Each row has a name. Each piece below is followed by the name of the row it came from, unless a question asks for something else. Each question is about the rows just above it. Places in a row count from 0.

muvod: [181 109 124 148 140 122  85 178  95]
Repip: [ 99 125 184  80 132 150 179  98 138]
sufem: [ 55 116 153 137 128  95 170 146 158]
res: [116 102 117  93 110 150 179 103 146]
Muto: [129 116 153 137 128 149  75 175 122]
Where in the named rows is [184]? => Repip, 2
[ 99 125 184  80 132 150 179  98 138] is in which row? => Repip
asked: [128  95] => sufem
Go on from [116 153 137 128  95] to the end of its row. => [170 146 158]
Where in the named rows is [93]? => res, 3

keku: [136 138 120 119]
dat: [136 153 118  47]
Repip: [136 138 120 135]
Zik: [154 126 150 142]
muvod: [130 122 135 143]
Tena: [136 153 152 120]
sufem: [136 160  98  62]
res: [175  66 171 143]
Lisub: [125 112 129 136]
Muto: [142 126 150 142]
Where in the named rows is [62]? => sufem, 3
The row with [142 126 150] is => Muto
asked: [175  66 171] => res

muvod: [117 118 138 160 125 121 110]
Pebim: [111 128  92 171 209 124 174]
Muto: [117 118 210 138 126 124 174]
res: [117 118 209 138 171 121 178]
After [160 125], its row goes on with => [121 110]
Go on from [117 118 209 138] to the end of its row. => [171 121 178]
asked: [210 138 126] => Muto

res: [135 119 133 180 102 106  81 100 129 154 124 137  90 117 192 140 136 136
 201 190 138 119 154 102 106 153 126 110 158 141 159 185 171 139]
Repip: [138 139 138 139 136 135 135 138 138 139 136 140 135 135 140 140 135 136
 140 140 139 137 139 136 138 138 136 137 137 137 140 139 139 135]
Zik: [134 141 131 125 128 124 129 139 135 130 121 140 128 121 126 146 117 117
 125 128 134 133 130 128 138 127 140 133 123 127 134 124 126 115]
Lisub: [135 119 133 180 102 106  81 100 129 154 139 137  90 117 192 115 125 158
 201 190 138 119 154 102 106 153  93 110 158 141 159  78  92 175]
The rest of the row after [78 92]: => [175]
[135 119 133 180 102 106  81 100 129 154 124 137  90 117 192 140 136 136
 201 190 138 119 154 102 106 153 126 110 158 141 159 185 171 139] is in which row? => res
[123] is at row and place => Zik, 28
asked: [138 139 138 139 136 135 135 138 138 139 136 140 135 135 140 140 135 136
 140 140 139 137 139 136 138 138 136 137 137 137 140 139 139 135] => Repip
[135 119 133 180 102 106  81 100 129 154 139 137  90 117 192 115 125 158
 201 190 138 119 154 102 106 153  93 110 158 141 159  78  92 175] is in which row? => Lisub
Go on from [140 135 136] to the end of its row. => [140 140 139 137 139 136 138 138 136 137 137 137 140 139 139 135]
The row with [ 90 117 192 140 136 136 201 190 138] is => res

dat: [150 158 116 126 107 140 101 138 155 138 109 138 150 103 116 124 149 122
 131 104 124  98 109 130  97 102]
Muto: [140 140 117 129 117 140 102 133 138 133 105 134 106 105 129  71 133  99
 115 137  72 154  94 167 119 148]
keku: [102 110 147 144 146 123 148 121 124 121 135 118 119 145 116 132 133 128
 145 154 124 149 106 128 150 124]
muvod: [119 137 166 162 157 146 137 156 134 151 144 120 151 147 143 135  86 135
 118 146 140 144 135 137 148 151]
Zik: [ 88 124 128 130 142 111 123 125 136 119 112  98 161 132 146 135  86 110
  97 116 120 140 153 121 118 118]
sufem: [121 116 107 111 116 120 129 109 122 110 121 130  99 121 109 126 167 124
 142 133 118 128 108 117 128 101]
res: [150 158 116 126 107 140 101 138 155 138 109 138 150 103 154 123 113 111
  93 121 127 102 180 119 119 130]
Repip: [148 139  74  77 103  94 106  93 133  99 105 143 143 106 149 125 132 114
 104  75 134 100 164 124  74 130]
Lisub: [102 130 167 167 158 156 132 160 136 147 128  99 124 141 121 113  83 122
 121 161 111 149 123 107 166 121]
depe: [148 139  74  77 103  94 106  93 133  99 105 143 143 106 149 125 133  99
 115 137  72 103 144  63 137  95]
Where in the named rows is [153]? => Zik, 22
Go on from [130 142] to the end of its row. => [111 123 125 136 119 112  98 161 132 146 135  86 110  97 116 120 140 153
 121 118 118]
asked: [125 132 114] => Repip
[75] is at row and place => Repip, 19

dat: [146 158 126  66 159]
Pebim: [168 173  91 153 146]
Zik: [104 192 127  66 149]
depe: [171 153 118  82 164]
muvod: [146 158  66 126 137]
sufem: [ 93 192 102 132 124]
Tena: [104 191  97 145 125]
res: [103 173 125  73 142]
[97] is at row and place => Tena, 2
Where in the named rows is [132]? => sufem, 3
Where in the named rows is [124]? => sufem, 4
Go on from [104 191] to the end of its row. => [ 97 145 125]
[146 158 126  66] is in which row? => dat

